These are the activations of a small neural network, seen along a few directions. Each row is one input.
Each table varies a few parts of the input and shows all the possible inputs, shuffled.
Descriptions start from the smaller parts, as in this example, which fits no table here: values(2) and (point or ring(9) or (line(6) and ring(8))).
Shared parts are said once, and a part with two or three values counts as separate values.
(in the rows, 128 means zero)

Other details of the inputs shift rows strongly along two fixed directions, in all tables alike. That doesn't count.

Table:
x1: [145 131 136 103 133 129 186 177 182 130 140 155]
x2: [116 137 133 124 116 141 144 135 162 142 157 172]
x3: [118 131 123 112  88 167 131 103 138 146 160 192]
x4: [145  75 125 181 179  89 101 137  78 113  72  32]
x5: [130 131 121 133 153  93  94 104  76  92 109  46]
x6: [122  98 119 154 119 146  53  93  57 124  95 129]
x7: [109 161 123  94 100 136  59  86  96 102 114 156]
x8: [127 162 124  98  76 174 112  93 128 123 136 212]
x9: [128 147 120 125 119 126 145 133 157 126 120 149]
x10: [123 111 125 138 134 115 153 128 153 144 137 121]
x11: [126 117 125 148 138  94 103  88  89 104 100  56]
x12: [112 127 132 102 105 158 122 113 136 138 153 177]
x13: [136 142 133 109 139 147 185 182 184 147 180 180]
x14: [114 126 112 144 138  98  89  85  96 110 102  69]
x15: [134 152 128 104 111 174 139 121 139 132 160 186]
x16: [125 127 178 139 146 105 140 208  98 200  87  91]
x17: [ 94 148 122 109  77 155  41  54  86 125 138 178]
x18: [162 107 135 161 162 150 158 185 148 148 127 130]
x19: [154 118 133 134 147  93 186 160 155 113 110  86]
x20: [147  93 142 140 182  91 237 210 199 141 153  92]
x21: [160 101 135 152 131 141 141 174 143 136 101 134]
x22: [126 167 122 104  90 189 123 104 135 135 163 207]
x23: [100 141 128 116 110 133  71  82  89 107 126 125]
x24: [130 114 129 124 122 133 152 124 141 136 144 138]
x25: [131 139 109 151 156  91 106 103 102 107 102  54]
x26: [125 124 133 121 119 144 146 123 141 125 143 133]
x27: [121 153 121 112 110 130 121 126 143 123 127 162]
x28: [121 141 111 144 147  88  86 104  87 101 109  56]
x29: [131  93 136 138 165  84 188 177 174 143 149  94]
Description of these inputs: point or (line(4) and (point or ring(6))).
- Which other rows does x21 become when the line(4) part takes its other values? List them by row number. => x4, x6, x18
- Which other rows does x29 become when the line(4) part takes its other values? List them by row number. => x7, x13, x23
- Which other rows does x2 become when the ring(6) part takes its other values? List them by row number. => x11, x14, x20, x23, x26

Table:
x30: [118 139 118 116 120 136 120  94 124 112 136 137]
x31: [122 143 129 120 132 116 107 133 119 125 127 114]
x32: [128 111 120 140 125 138  89  88  96 114 125 114]
x33: [129 115 125 147 170  76 116 146 106 120 100  47]
x34: [130 143 128 116 109 144 144 143 155 144 137 173]
x35: [110 147 143  98  99 158 120 124 130 136 145 180]
x36: [139 128 123 137 131 109  93 108  93  98  95  84]
x37: [129 118 120 132 133 113 127 112 125 104 129  97]
x38: [130 130 138 128 151  97 171 159 143 131 129  94]
x39: [127 106 122 138 143 112 139 126 138 120 128 109]
x40: [141 112 120 159 155 105 113 137 101 119 102  71]
x41: [115 128 117 120 102 144 122 109 141 135 150 172]
x42: [133 134 135 120 123 147 156 152 159 132 136 168]
x43: [126 147 137 112 122 135 140 133 131 131 142 148]
x44: [145  98 139 147 159 106 178 180 147 146 132  91]
x45: [135 117 144 121 132 151 159 161 152 159 144 161]
x46: [140 108 121 147 153  95 113 126 101 110  86  74]
x47: [130 135 122 122 127 128 183 142 174 140 160 154]
x48: [136 120 127 142 130 113 125 140 128 127 111 114]
x49: [131 103 125 147 139 127 133 120 128 127 133 110]
x50: [134 153 126 111 105 159 115 113 124 121 130 165]
x51: [136 130 132 120 126 145 143 142 144 125 125 155]
x52: [138 126 128 133 120 139 119 130 120 120 120 148]
x53: [131 127 131 139 117 144 117 128 123 148 119 142]
x54: [110 146 140 111 116 128 132 136 135 145 137 150]
x55: [145 112 125 135 159 101 196 155 166 122 140  99]
x56: [116 136 132 118 111 134  88 106  87 124 122 134]
x57: [133 144 124 123 124 123 151 138 142 134 121 127]
x58: [121 165 132  95  85 196 134 124 155 140 157 234]
x59: [120 113 117 140 129 106 103 101 115 115 116  94]
x60: [136 142 123 136 143 114 120 129 119 109 114  94]
x61: [126 119 118 146 134 137 110 114 121 125 136 124]
x62: [114 167 130 109 109 149  94 108 105 123 140 155]
x63: [133 101 119 154 165  93 153 148 148 117 126  82]
x64: [115 153 135 111 119 118 126 121 120 140 130 129]
x65: [124 126 129 131 107 164 101 114 109 133 119 156]
x66: [140 143 125 117 124 140 125 118 122 118 119 138]
x67: [146  91 126 150 159 115 170 153 153 132 133  98]
x68: [116 146 138 108 103 141  86 102  97 117 126 143]
x69: [121 110 120 146 134 120  89  89  94 116 115  89]
x70: [130 113 141 135 152 107 176 180 157 147 133 117]
x71: [140 107 125 129 137 135 169 149 168 137 151 152]
x72: [110 165 111 105  89 173  80  73 110 111 153 189]
x73: [113 132 131 136 124 109  64  87  65 134  95  84]
x74: [122 149 130 109  93 161 104 114 126 127 132 176]
x75: [124 120 138 132 139 104 161 166 148 153 131 119]
x76: [121 118 122 127 135 118 140 121 141 114 131 116]
x77: [117 159 135  95  97 159  97  96 107 128 134 171]
x78: [139 125 132 131 126 137 174 173 175 159 141 173]
x79: [134 112 124 150 151  94 114 128 103 112  89  75]
x80: [114 127 136 131 122 132  69  93  70 127 103 101]
x81: [124 139 113 120 117 130 104  84 111 103 135 121]
x82: [128 121 149 118 120 158 171 169 164 172 159 179]
x83: [118 126 116 131 130 103 113  98 120 113 119 101]
x84: [116 136 135 119 124 105 107 122 110 126 118 101]
x85: [127 136 136 126 142  89 137 137 124 129 118  77]
x86: [142  98 127 147 157 107 180 161 165 126 141 103]
x87: [130 111 124 147 135 123 137 122 137 139 137 121]
x88: [117 130 123 122 115 126 113 100 129 114 134 130]
x89: [125 155 125 114 107 162  91 118 123 116 132 173]
x90: [123 139 134 109 118 129 102 114 107 125 123 132]
x91: [141 116 131 141 125 153 135 141 126 134 127 148]
x92: [136 115 137 139 148 128 168 178 154 155 145 132]
x93: [138 125 127 126 110 175 121 129 129 143 131 182]
x94: [121 136 118 129 129 127 107 102 122 105 138 128]
x95: [128 144 122 130 130 112 109 108 100 115  99  87]
x96: [140 102 120 138 158  93 158 137 140 110 119  77]
x97: [123 142 116 113 110 138 131 106 142 125 148 149]
x98: [133 117 140 120 138 133 169 172 159 151 143 154]
x99: [143 118 127 144 145 120 157 173 156 134 127 127]
x100: [142 117 137 141 127 149 165 164 158 158 136 155]
x101: [107 133 131 123 119 113  72  99  78 124 102  98]
- Describe the family of inputs behind these rows. => values(3) and line(4) and line(6)
- The inputs of x62 and x92 match in every part but the line(4) part. If x30 is changed in the same way as x62 into x92, which row does it become? => x49
- The inputs of x48 and x100 match in every part but the line(4) part. If x78 is changed in the same way as x48 into x100, which row does it become? => x53
- Which other rows does x97 become when the line(6) part takes its other values? List them by row number. => x30, x47, x55, x72, x81
- Which other rows does x44 become when the values(3) part takes its other values? List them by row number. => x32, x91
- Which other rows does x64 become when the values(3) part takes its other values? List them by row number. => x47, x57
- A walk changes only the line(4) part. It starts at x85 and steps to x84. List the rest of the walk in order. => x101, x82

Table:
x102: [126 121 131 130 125 124 120 124 118 132 119 119]
x103: [131 136 133 124 131 123 134 134 131 131 129 123]
x104: [139 134 142 114 127 149 204 187 192 159 163 185]
x105: [123 142 130 121 117 127 111 121 113 125 118 130]
x106: [121 143 128 119 122 136 113 122 119 128 131 138]
x107: [125 119 128 138 141 115 114 120 111 128 119  98]
x108: [125 131 122 130 114 145  97 110 111 122 124 142]
x109: [141 120 132 133 137 134 164 155 153 135 135 140]
x110: [122 139 123 115 127 112 132 114 135 110 134 114]
x111: [129 128 123 133 129 138 112 119 116 121 125 128]
x112: [120 124 117 137 134 102 122 101 119 112 124  89]
x113: [135 121 128 135 133 123 130 132 126 124 115 118]
x114: [130 112 134 138 140 119 155 156 147 142 137 125]
x115: [124 116 130 138 137 110 115 123 112 127 112 100]
x116: [131 118 133 130 129 131 148 144 138 139 134 132]
x117: [142 118 130 140 144 128 155 149 147 131 134 125]
x118: [124 135 130 125 125 119 119 129 120 128 118 122]
x119: [112 159 113  91  73 192  83  67 124 116 160 227]
x120: [135 117 126 137 136 123 132 138 132 127 117 115]
x121: [125 131 126 133 140 105 115 125 110 121 112  94]
x122: [125 124 130 128 125 132 114 117 114 131 128 123]
- Describe the family of inputs behind these rows. => values(3) and (point or ring(6))
- Which other rows does x108 become when the values(3) part takes its other values? List them by row number. => x114, x121
- Which other rows does x121 become when the ring(6) part takes its other values? List them by row number. => x103, x104, x105, x106, x118
